array([[ 0.18, -4.97,  3.44, -3.90, -5.66, -4.06],
       [ 3.17, -3.34,  4.09, -1.97, -2.46,  3.86],
       [ 6.63,  0.49,  2.39, -3.00,  2.41,  3.15]]) out -3.00

array([[-1.59, -2.74,  5.06,  7.15, -2.85],
       [-3.86,  3.45,  4.67,  3.85, -4.53],
       [ 2.40,  0.88, -1.12,  1.80, -2.59]]) out -1.12

array([[-0.82, -7.94,  0.30, -1.47],
       [ 0.40,  2.73, -0.66,  0.20],
       [-0.09, -1.08,  0.00, -0.31]]) out -1.08

array([[-0.06,  0.46,  6.33,  0.53, -2.72,  8.67,  7.71],
       [-0.03,  0.63,  3.45, -0.36, -2.12,  4.42,  3.92],
       [-0.53, -0.31,  0.20,  0.34, -0.43,  0.81,  0.06]]) out -0.43

array([[ 3.49,  8.07,  1.62,  6.23, -4.61],
       [ 0.67, -0.32, -3.71, -6.48,  0.28],
       [ 5.36, -5.33, -6.21,  2.45,  6.47]]) out -6.21

array([[ 7.09, -1.55, -1.35,  6.65],
       [-3.00, -4.99,  0.38, -5.23],
       [ 2.21, -3.81, -0.71,  3.25]]) out -3.81

array([[-1.08,  1.46,  2.70, -2.00, -0.16],
       [-0.80,  1.26, -0.65,  0.72,  0.24],
       [ 2.54,  1.96, -2.58, -3.65,  7.36]]) out -2.58

array([[-0.06, -2.03,  1.67, -1.56,  2.30, -0.15,  0.88],
       [ 1.35,  0.40,  2.27, -1.44,  7.60,  3.24, -4.92],
       [-2.03, -1.53, -3.27,  3.01,  2.07, -0.60,  7.30]]) out 2.07

array([[ 0.40,  4.93,  0.18,  1.45,  0.86,  6.03],
       [-1.32,  5.66, -1.37,  0.56, -2.35,  4.49],
       [-0.43, -4.91, -2.60, -1.06, -0.91, -6.50]]) out -1.06
---
[[ 0.68  5.30 -0.88  6.37 -4.16 -1.50]
 [ 2.52  6.64 -3.49  2.64 -0.20 -3.68]
 [-4.51  1.58 -1.28 -1.24  5.30 -1.29]] -> 0.68

[[ 0.93  1.51 -5.97  0.64  2.01]
 [-0.42 -0.20 -6.12 -0.31 -0.56]
 [-0.86 -2.14  8.99  1.24 -1.32]] -> 0.93

[[ 0.31 -3.01 -1.71  0.77  0.85  0.69]
 [ 0.30 -2.91 -1.53  1.08  0.86  0.71]
 [ 7.74 -3.70 -3.25  0.95  7.46  7.74]] -> 0.31

[[ 3.03 -2.13  2.85 -3.89  3.44  0.37 -0.78]
 [-4.89  0.16 -5.18  2.77 -8.47 -0.79 -3.20]
 [ 3.70 -0.02 -0.62  5.24  0.15 -0.46  5.18]] -> 3.03

[[-0.47  2.90  3.86  6.08 -1.14  5.82]
 [-1.66  1.11 -0.73  4.62  0.24  4.30]
 [ 1.46 -3.36  2.36 -6.49 -1.95 -6.21]] -> -0.47

[[-1.35 -2.92  0.53 -2.18  0.03  1.31  3.21]
 [ 1.90 -4.61  4.46 -4.49  3.03  4.32 -1.07]
 [ 4.75 -3.85  2.11 -1.27  5.20  4.30 -8.84]] -> -1.35

[[-0.32  0.12  0.88  0.83]
 [ 1.34 -3.51 -4.45 -7.62]
 [ 3.10 -3.26 -1.55 -0.56]] -> -0.32

[[-3.44  0.30  7.95 -5.17]
 [ 6.09 -5.45  5.72 -1.19]
 [-1.32 -7.91  3.49  4.78]] -> -3.44

[[-1.62  0.97  7.75 -0.07  4.69  6.12]
 [ 5.24 -2.29 -3.45  2.40 -4.57 -7.26]
 [ 0.42 -4.48 -2.42  0.69 -0.48 -2.07]] -> -1.62

[[-0.01 -0.04  0.03 -0.03  0.36 -0.04 -0.03]
 [-0.35 -0.44 -0.68  0.00 -7.43  0.45  0.17]
 [ 0.41  1.09 -1.76  0.24 -0.54  0.32  0.72]] -> -0.01
---
(63, 207, 68, 129) ⇒ 68
(5613, 7728, 1987, 6613, 8708) ⇒ 5613
(5, 2, 7, 7) ⇒ 5
((-18, -22, 8, 24, -37), (26, -18, -14, -10, 32), (-21, -19, 27, 2, 24)) ⇒ -22
(935, 875, 384, 115, -734, 722) ⇒ 115
(8845, 4872, 6004, 5571, 1342, 2990) ⇒ 2990
